A small network was shown many inputs. Here are its activations along a few directions, one row for each input.
In each table, some parts of the input vary, and every possible input appears once, in random order.
Descriptions start from the smaller parts, as in this example, which fits no table here: one of 5 places around a ring, together with either a single point or one of 9 places along a line or (one of 3 separate values, together with one of 6 places along a line).
Shared parts are said once, and a part with two or three values counts as separate values.
(in the rows, 128 means zero)

Other details of the inputs vary at random and push rows far along three fixed directions, the same in every table; ignore that.

Table:
row 1: [ 65  94 156 155 173 121 116 183  82 146 111 127  95 104]
row 2: [163 117 132 126 144 108 145 125 182  69  97 120 145 125]
row 3: [167 117 134 139 127 107 162 140 182  84 117 127 145 118]
row 4: [112 140 147 198 119 117 153 116 151 126 124 101 127 130]
row 5: [113 120 143 204 137 105 138 124 160 119 115  93 116 132]
row 6: [149 125 139 137 147 106 163 134 180  69  90 117 149 123]
row 7: [ 61  99  84  45 165 129 110 160  84 131 103 172 141 118]
row 8: [148 127 149 170 126 126 158 144 141 131 139  98 112 129]
row 9: [153 155 164 196 125 128 127 106 109 179 165 146 105 149]
row 10: [ 69  96 154 141 169 131 108 184  90 149  95 140 100 113]
row 11: [136 158 166 153 125 153 130  98 100 146 146 125 101 142]
row 12: [ 74  89 136 119 158 120 115 187  87 138 114 130 108  94]
row 13: [151 115 122 137 146 113 151 150 168  91 103  66 131 125]
row 14: [139 111 101 144 116 111 131 146 189 107 106  97 150 121]
row 15: [129 137  94 127 124 106 162 121 170  91 120  98 156 136]
row 16: [139 158 196 200 126 134 152 103 105 151 153 177 108 129]
row 17: [147 158 187 222 107 146 113 114 113 177 156 138  91 139]
row 18: [ 60  75 108  41 165 135  95 186  84 115  98 138 123  95]
row 19: [141 113  91 143 133  87 151 134 171  96 122  92 147 129]
row 20: [141 144 165 194 132 122 133 108 100 171 176 137 104 143]
row 21: [160 162 133 107  58 176  73  45  97 177 185 189 122 144]
row 22: [124 165 167 193  98 150 117  79 108 171 147 152 114 147]
row 23: [136 131 125 142 111 123 157 165 179  98  93  84 146 123]
row 24: [164 134 173 199 136 113 151 124 152 120 137 143 121 123]
row 25: [ 75  89 107 135 173 107 131 186 101 151 118 155 123 111]
row 26: [129 134 127 187 142 103 143 108 144 122 136 113 117 147]
row 27: [147 129  97 146 135 104 138 120 175 102 108 105 141 148]
row 28: [150 143 195 204 146 126 127  96 107 145 144 170  99 132]
row 29: [133 139 118 134 136 105 169 135 162 100 118  89 146 138]
row 30: [171 122  69  20  96 129 123 109 159  91 148 117 168 132]
row 31: [161 136  78  55  83 141 109  76 131 118 172 151 153 138]
row 32: [ 63  91 112  42 154 148 100 185  87 123  85 148 134 104]
row 33: [138 132 107 131 133 101 175 161 181 103 102  90 155 134]
row 34: [ 68 104 131  83 181 133  95 158  44 174 127 187 103 122]
row 35: [129 149 155 211 135 119 124  83  98 164 168 145  97 150]
row 36: [135 116 114 162 127 109 127 132 182 107  96  92 140 131]
row 37: [ 52  67  92  57 166 121  95 173  91 122 103 144 133  90]
row 38: [171 162 137  94  91 154  85  44  71 170 199 173 118 149]
row 39: [149 142  63  40  99 134 125 100 161  91 117 130 176 139]
row 40: [137 149 176 198 110 143 115 114 107 162 165 130  94 128]
row 41: [149 139 194 208 140 119 135 107 106 149 146 171 100 125]
row 42: [142 174 142  99  67 180  72  18  82 160 184 176 121 147]
row 43: [136 129 158 190 153 116 154 142 145 120 115  83 103 135]
row 44: [ 67 121 141 124 175 123 139 172  73 164 115 161 116 123]
row 45: [120 123 106 140 109 111 158 137 180  96 112  87 155 116]
row 46: [169 123 120 133 128 118 145 149 173 105 100  81 135 127]
row 47: [153 178 150  83  64 189  83  47  77 151 179 163 121 140]
row 48: [155 151 150 164 123 125 117  99 104 169 156 148 111 147]
row 49: [145 132 111 100 126 127 164 145 172  81 103  72 149 124]
row 50: [125 127 119 163 121 113 144 130 188 100  88  89 147 136]
row 51: [127 142 155 188  96 138 119  89 113 167 172 147 106 132]
row 52: [186 130  80  16 104 153 100 108 160  87 111 107 158 130]
row 53: [147 117  89 137 125 100 149 131 176  98 135  97 152 130]
row 54: [136 162 176 186 120 150 147 126 107 168 140 134 101 138]
row 55: [ 77  93 141 134 152 128 125 202 101 150 106 142 110 104]
row 56: [149 124 128 160 108 115 152 151 181  99 121  77 130 123]
row 57: [189 142 101  25  81 166  89  71 115 116 161 132 143 129]
row 58: [ 57 111 145 130 187 114 139 167  68 154 125 148 107 122]
row 59: [168 165 117  49  63 181  90  73 124 119 139 142 150 139]
row 60: [145 155 164 187 134 136 151 126 144 134 112 101 109 146]
row 61: [ 80 100 150 133 187 131 125 186  83 154  97 139  95 115]
row 62: [121 142 165 197 128 124 148 135 146 117 114  86 112 136]
row 63: [152 132 151 178 128 129 155 152 148 141 123 105 111 133]
row 64: [146 157 155 163 124 142 153 129 140 133 116 107 119 141]
row 65: [ 85  95 151 130 170 136 126 181  67 163 137 143  99 104]
row 66: [ 67  93  88  22 144 150  83 149  38 175 149 221 127 108]
row 67: [129 142 155 192 105 136 110  90 113 166 172 143 106 128]
row 68: [148 136 157 194 116 123 127 136 148 136 118 103 113 130]
row 69: [ 57  86 135 149 161 111 114 165  80 158 125 149 107  97]
row 70: [ 58  92 112  48 144 140 123 193  83 122 109 143 134  89]
row 71: [143 130 119 125 123 123 174 156 171  92 110  73 143 122]
row 72: [167 164 138  93 101 157  82  41  74 162 192 169 117 153]
row 73: [189 145 105  43  87 171  91  95 128 127 151 140 142 132]
row 74: [173 171 152  96  72 187  54  45  83 165 171 173 112 146]
row 75: [128 128  85 112 132 104 152 121 174  80 112  95 156 138]
row 76: [156 138  71  29  65 154 106  91 167  96 123 130 180 125]
row 77: [162 132  88  52  74 152  75  74 136 124 141 149 154 127]
row 78: [ 64  93 134 121 194 107 128 173  74 148 121 145 106 118]
row 79: [ 75  74  57  13 162 117  98 176  88 125 106 171 150 100]
row 80: [ 67 118 140 120 180 123 127 166  73 161 113 161 111 127]
row 81: [162 126  59  47 112 126 104 100 162  91 120 126 165 138]
row 82: [142 136 108 121 122 106 171 137 169  99 126  90 154 134]
row 83: [129 134  97 145 120 101 173 133 174  97 124  97 155 133]
row 84: [151 131 141 141 139 107 172 136 179  75  97 119 151 121]
row 85: [138 121 114 156 120 115 126 122 185 103  96  94 140 139]
row 86: [152 141  61  46  92 132 133 108 167  94 124 130 178 135]
row 87: [150 133 128 156 127 110 151 140 153 136 132 117 129 142]
row 88: [ 82  93 116 102 187 108 121 183  92 143 103 144 120 115]
Description of these inputs: one of 8 places around a ring, together with either a single point or (one of 2 separate values, together with one of 5 places around a ring).
- Changing only the place on the ring of 8 turns row 30 into row 82. The same change can be made to row 3. Which row results? => row 16
- Change only the place on the ring of 8 in row 22. List by row number the other rows that result. => row 14, row 21, row 36, row 50, row 76, row 77, row 85
- Change only the place on the ring of 5 in row 52. List by row number the other rows that result. => row 36, row 74, row 81, row 88
- List by row number the other rows that have the place on the ring of 8 in common with row 9. => row 14, row 17, row 20, row 24, row 25, row 40, row 53, row 65, row 67, row 73
- Change only the choice among 2 separate values in row 58. List by row number the other rows that result. => row 80
- Change only the choice among 2 separate values in row 77. List by row number the other rows that result. => row 69
- Change only the place on the ring of 5 in row 35. List by row number the other rows that result. => row 1, row 13, row 37, row 72

Table:
row 89: [117 128 138 105 129 144 128 121 106 127 133 142 125 118]
row 90: [154 136 129 129 118 135 118 114 143 122 121 141 132 132]
row 91: [140 148 117 136 122 125 141 118 131 140 139 120 132 144]
row 92: [145 152 128 135 110 132 141 109 141 127 130 138 139 141]
row 93: [119 103 108 114 156 115 126 164 129 127 107 118 126 121]
row 94: [151 129 122 134 116 122 118 113 143 132 139 134 134 133]
row 95: [108 137 125 112 130 133 128 115 109 131 127 155 136 131]
row 96: [149 154 128 118 115 138 141 121 135 130 135 117 133 145]
row 97: [117 116 115 109 137 127 103 116 115 134 127 152 128 129]
row 98: [129 122 128 105 126 135 110 131 117 131 127 158 130 117]
row 99: [155 134 124 134 119 126 121 116 133 136 142 121 125 134]
row 100: [101 135 175 219 144 124 137 126  80 190 164 167  88 135]
row 101: [124 122 115 108 132 131 126 131 106 144 147 139 124 124]
row 102: [158 137 140 118 117 144 121 118 139 123 119 128 128 131]
row 103: [128 134 124 134  90 143 111 115 138 132 136 108 129 125]
row 104: [129 117 116 110 134 131 106 126 117 141 129 153 128 128]
row 105: [146 134 123 136 128 126 116 103 133 129 131 120 122 142]
row 106: [147 134 127 142 122 122 119 101 131 129 142 118 124 138]
row 107: [127 119 119 109 130 127 119 134 106 143 145 137 125 122]
row 108: [ 94 117 104 116 156 109 144 151 122 125 115 117 136 128]
row 109: [115 130 112 114 129 128 127 125 111 146 138 155 137 135]
row 110: [150 143 142 136 117 133 130 109 130 121 143 114 124 134]
row 111: [106 120 123 115 107 149  93 131 114 143 127 126 124 117]
row 112: [ 65 120 174 235 141 127 141 162  93 178 131 121  86 121]
row 113: [144 137 135 140 116 126 120 103 143 115 130 135 133 130]
row 114: [132 125 142 147 134 118 148 139 150 106 113 104 132 119]
row 115: [111 124 128 113 128 132 125 118 111 125 136 156 129 122]
row 116: [135 127 135 103 134 144 111 137 108 138 125 137 116 131]
row 117: [138 120 140 145 132 118 154 156 154 110 110 104 132 117]
row 118: [139 137 133 136 114 124 127 106 139 115 135 136 133 127]
row 119: [141 122 132 138 135 117 150 160 149 112 119  96 128 124]
row 120: [116 113 129 102 145 127 121 148 115 117 117 123 125 119]
row 121: [128 123 112 136 135 113 143 127 140 116 134 107 131 130]
row 122: [143 143 137 133 120 137 136 110 130 122 143 114 123 135]
row 123: [117 105 133 108 146 127 133 170 128 118 103 125 131 109]
row 124: [148 137 140 124 123 140 119 107 139 116 117 125 128 132]
row 125: [136 121 134 138 133 123 158 152 153 109 113 106 134 120]
row 126: [111 125 121  87 138 133 142 155 123 124 107 133 139 121]
row 127: [ 96 123 127 109 150 124 148 154 124 117 101 124 136 121]
row 128: [128 120 123 160 140 102 146 136 147 116 127  98 127 128]
row 129: [127 113 115 148 138 100 136 134 161 108 115 111 138 127]
row 130: [136 118 124 139 129 111 146 149 158 106 114 119 139 118]
row 131: [107 109 126 131 153 118 125 146 133 113  99 136 130 119]
row 132: [106 130 109 111 132 124 124 113 110 137 135 151 139 137]
row 133: [125 125 123 104 122 136 127 128 116 129 136 156 131 119]
row 134: [104 105 112 111 141 111 124 138 123 123 129 139 135 118]
row 135: [111 118 115 113 130 124 122 115 113 133 145 150 130 127]
row 136: [ 93 134 114 109 106 146 114 130 112 146 123 127 131 129]
row 137: [140 128 133 148 135 121 157 153 149 116 124  97 126 128]
row 138: [138 158 136 133 121 134 139 107 130 128 136 116 128 147]
row 139: [107 123 123 115 111 152  91 129 118 144 119 127 121 124]
row 140: [162 139 141 132 115 136 125 122 136 127 136 115 122 135]
row 141: [149 132 124 139 112 121 126 112 140 133 147 135 133 132]
row 142: [146 138 147 133 119 138 123 107 133 119 128 125 127 128]
row 143: [151 142 140 136 125 136 119 109 133 123 126 116 118 143]
- Describe the family of inputs behind these rows. => one of 5 places along a line, together with either a single point or (one of 2 separate values, together with one of 5 places around a ring)
- Changing only the place on the line of 5 turns row 120 into row 138. The same change can be made to row 98. Which row results? => row 92
- Changing only the place on the line of 5 turns row 95 into row 131. The same change can be made to row 109. Which row results? => row 104
- List by row number the other rows that have the place on the line of 5 in common with row 119. => row 103, row 107, row 110, row 114, row 117, row 118, row 128, row 130, row 134, row 141
- A walk changes only the place on the ring of 5. It starts at row 101 and steps to row 100. List the rest of the walk in order. => row 133, row 125, row 137

Table:
row 144: [170 127 123  55  98 153  82  95 142  92 121 174 149 112]
row 145: [ 98 153 133 103 108 154 105 102  85 157 151 155 125 136]
row 146: [115  99 118 115 179  96 145 174 118 120 112 136 128 121]
row 147: [ 87  97  88  92 120 129 131 186 139 120 101  96 139 106]
row 148: [126 112 153 111 152 139 105 145  76 149 140 143  98 120]
row 149: [145 151 107 136 125 111 158  95 164 100 128 107 145 147]
row 150: [148 139  97  83  92 153 117 119 164 110 116  86 144 139]
row 151: [107 130 182 164 147 153 139 172  89 157 120 136  97 106]
row 152: [ 99 146 133 154 138 126 132 102  92 155 157 163 118 143]
row 153: [126 114 145 203 151 107 138 157 140 142 131  87 105 132]
row 154: [101  94  97 159 157  86 149 174 137 135 126 118 135 117]
row 155: [ 87  88 123 128 144 120 109 168  88 164 142 134 109 105]
row 156: [198 155 153 164 120 120 147  95 142 134 158 143 123 149]
row 157: [184 150 170 124 105 156 105  98 103 150 172 151 101 131]
row 158: [141 166 156 160  96 164 113  89 109 159 145 115 101 150]
row 159: [135 120 101  92 149 107 173 141 170  76 103 108 159 133]
row 160: [ 97  85 110 169 132  99 125 158 170 111  91 115 143 107]
row 161: [102 135 182 185 155 124 172 170 117 139 110 128 117 116]
row 162: [161 131  99 156 131  93 146 117 175 113 134  95 144 147]
row 163: [125 163 144 181  84 132 140 101 137 149 151 119 128 143]
row 164: [134 128 109  39 132 144 136 116 106 112 139 178 151 118]
row 165: [ 69 101  88  98 144 110 144 158 108 128 131 151 146 114]
row 166: [161 145 167 159 108 143  93  73 126 129 132 163 116 138]
row 167: [145 113  97 114 109 119 104 109 190  86  98 111 155 125]
row 168: [153 120  98  92 104 129  93  94 178  86 101 122 152 126]
row 169: [169 148 118 167 128 103 141  96 156 126 142 107 129 152]
row 170: [102 112 124  54 141 159 113 165  91 124 104 130 125 110]
row 171: [110 115 132  74 140 154  75 121  52 171 156 162  99 117]
row 172: [110 144 172 195 147 117 173 151 136 128 105 100 120 137]
row 173: [135 161 123 114 103 139 133 100 142 117 123 107 140 143]
- Changing only one part turns row 157 into row 171. The same change can be made to row 151. Which row results? => row 158
- Describe the family of inputs behind these rows. => one of 5 places along a line, together with either a single point or one of 5 places around a ring
- Change only the place on the line of 5 in row 152. List by row number the other rows that result. => row 149, row 159, row 164, row 165
- List by row number the other rows that have the place on the line of 5 in common with row 153. => row 145, row 150, row 152, row 162, row 167
